Each row below holds a small network's activations on one input, seen along a few directions.
Each table varies a few parts of the input and shows all the possible inputs, shuffled.
Descriptions start from the smaller parts, as in this example, which fits no table here: ring(5) and (point or line(11) or (values(3) and line(4))).
Shared parts are said once, and a part with two or three values counts as separate values.
In the rows, zero is written as 128.

Other details of the inputs vary at random and push rows far along two fixed directions, the same in every table; ignore that.

Rows:
x1: [112 139 124 133 120  98 133 137 151 157 103 139 118 167  87]
x2: [129 134  97 117 154 152  67 103  92 136 109 157 137 118 114]
x3: [136 124 122 124 122 139 133 115 105  91 141 117 152 119 149]
x4: [ 94 131  92 116  74 109 165 150 147 157  77 133 123 163  94]
x5: [123 114  94 126 131 155  69 133  99 120  82 140 178  99 129]
x6: [133 137 151 143 123  91 159 124 154 132 157 117 110 158 110]
x7: [135 121 164 146 134 113 160 124 143 103 154 102 141 137 150]
x8: [147 113 154 150 174 149 104 121 115  92 140 107 168 106 169]
x9: [122 119  90 113 118 148  46 147 108 157  75 169 137 127 132]
x10: [145 127 153 156 164 129 105 121 125 123 147 122 136 115 135]
x11: [151 132 124 114 145 169 127  91  82  86 164 130 131  96 163]
x12: [114 110 107 133 147 131  36 154 136 149  51 150 167 157 139]
x13: [143 107 119 125 168 184  71 115  83  77 124 120 173  75 172]
x14: [128 124 158 135 135 118 170 120 140  99 151 103 134 152 150]
x15: [145 135 135 114 110 135 160 114 107 104 177 125 117 113 140]
x16: [147 125 161 150 187 130  73 108 121  96 155 128 129 132 185]
x17: [118 141 104 111 126 128 112 122 122 156 107 146 112 135  97]
x18: [130 116 130 126 138 147  95 132 120  93 135 122 140 126 187]
x19: [117 138 171 146 113  79 202 147 184 148 159 107  82 152 107]
x20: [108 117  97 128 133 125  94 146 144 158  49 137 157 152 104]
x21: [139 123 159 139 137 114 157 118 137  95 156 101 143 144 151]
x22: [136 139 154 139 153 117 154 105 141 108 155 110 108 141 138]
x23: [117 131 127 114  98 123 188 132 145 111 138 102 113 141 137]
x24: [125 125 129 118 113 132 176 128 139 105 143 102 119 128 150]
x25: [135 136 128 108  98 128 186 132 137 133 152 121  93 124 129]
x26: [142 132 139 132 140 131 113 106 106 122 167 137 120 107 129]
x27: [136 134 139 125 130 121 155 124 134 141 161 126  92 117 122]
x28: [145 131 139 139 178 137 105 103 122 109 135 123 131 121 143]
x29: [111 133 117 139 124  98 131 152 165 175  87 139 113 153  82]
x30: [119 152 153 118 101  96 206 123 149 135 190 121  76 151 115]
x31: [118 117 116 140 138 126  81 145 134 142  72 134 175 131 114]
x32: [138 135 161 128 135 113 126 123 135 126 178 127  88 138 162]
x33: [112 135 127 143 117  93 119 151 163 170  97 137 126 148  81]
x34: [115 105 102 136 151 145  54 148 127 148  49 142 178 126 110]
x35: [139 134 145 119 112 138 160 124 117 112 173 122 117  94 143]
x36: [116 116 111 134 135 122 110 151 150 151  73 130 151 144 113]
x37: [102 138  91 104  73 118 151 151 130 169  95 158 113 148  81]
x38: [143 129 144 123 114 144 155 133 114 120 169 122 116  94 143]
x39: [158 122 124 117 150 173 116 109  91  99 158 129 130  79 162]
x40: [118 128  88 115  96 137  98 142 104 160  86 164 142 115  91]
x41: [147 132 121 125 153 143  83  97  91 116 155 143 137 111 128]
x42: [122 111  92 133 167 161  42 114  98 125  53 145 188 134 126]
x43: [109 142 118 137 120 100 134 132 157 160  97 139 114 167  87]
x44: [101 123  92 117  86 117 153 165 157 158  82 131 126 141 101]
x45: [146 120 131 117 125 155 130 127 105 117 147 130 121  89 143]
x46: [153 121 145 132 171 159  92 102  93 108 167 131 124  80 151]
x47: [157 126 148 139 168 156  93 102  89 111 176 129 131  81 152]
x48: [112 138 121 145 109  86 121 147 158 176  92 147 125 159  73]
x49: [132 146 152 119 106  99 207 126 159 143 179 113  66 141 120]
x50: [141 138 131 109 115 144 172 111 116 107 165 118 102 116 146]
x51: [ 98 127  98 122  68 103 149 163 146 163  80 139 136 147  87]
x52: [124 124 122 119 127 147 138 115 102  90 135 118 147 122 151]
x53: [105 125 107 126  78 115 146 170 148 161  88 128 135 136  99]
x54: [138 136 158 133 132 121 147 113 127 123 188 122 104 105 132]
x55: [117 133 161 130 108  97 214 134 178 119 149  90 102 169 135]
Each input here is: ring(5) and (point or ring(10)).
Question: Changing only the ring(5) part turns x48 into x40. The same change can be made to x43. Which row results?
Answer: x11
Question: List by row number the other rows that have the ring(5) part in common with x24.
Answer: x3, x4, x5, x13, x18, x23, x44, x51, x52, x53
Question: Change only the ring(10) part in x26. List by row number the other rows that result.
Answer: x2, x17, x27, x30, x41, x46, x47, x49, x54
Question: Change only the ring(5) part in x16. List by row number the other rows that result.
Answer: x9, x12, x18, x32

Rows:
x56: [128 133 134 134 138 124 129 123 131 130 128 130 124 136 124]
x57: [129 131 131 138 116 114 124 129 129 130 129 130 135 132 123]
x58: [129 129 131 122 123 133 135 123 119 127 142 129 123 124 129]
x59: [125 123 136 130 122 123 132 140 139 128 130 122 126 131 140]
x60: [168 126 176 141 190 153 137  77 103  56 215  95 126  97 191]
x61: [125 123 133 134 125 122 133 138 141 135 125 121 130 126 125]
x62: [127 129 139 130 129 120 126 135 138 132 134 127 119 134 135]
x63: [125 125 138 136 125 125 137 139 137 130 126 123 128 128 132]
x64: [122 130 120 120 107 124 135 136 131 151 117 138 122 136 109]
x65: [122 126 125 127 121 122 140 135 140 134 115 119 132 136 118]
x66: [136 127 127 123 124 134 133 126 119 130 134 132 125 123 130]
x67: [125 129 125 129 130 121 138 122 134 129 123 122 128 138 119]
x68: [133 127 119 129 152 139  87 117 114 122 118 138 139 129 136]
x69: [129 129 142 136 135 123 130 132 135 131 132 128 123 129 129]
x70: [123 130 123 121 120 132 128 127 120 133 129 132 124 124 120]
x71: [120 132 120 123 116 126 133 130 127 132 128 132 120 122 120]
x72: [122 131 112 123 112 125 133 140 134 143 115 135 120 128 114]
x73: [118 132 121 121 114 124 134 131 127 137 128 132 120 126 117]
x74: [121 124 125 125 117 124 135 136 138 127 118 123 130 140 133]
x75: [144 113  78 123 169 181  12 114  70 125  68 162 180  91 130]
x76: [134 130 125 123 119 129 141 132 129 134 133 130 121 125 127]
x77: [120 128 127 129 121 126 139 135 136 129 113 124 134 136 124]
x78: [121 126 122 127 117 120 131 140 132 133 120 134 139 138 114]
x79: [132 128 142 134 135 119 134 129 140 132 141 121 121 127 127]
x80: [135 128 139 127 139 130 140 111 126 102 151 116 125 134 153]
x81: [125 133 132 130 127 122 149 123 135 124 128 124 124 142 126]
x82: [119 132 113 122 111 124 132 137 133 140 116 135 119 125 113]
Question: What do these inputs look like to the network?
Answer: values(2) or ring(10) or (values(3) and ring(5))
Question: Change only the ring(5) part in x74. List by row number the other rows that result.
Answer: x59, x62, x68, x80
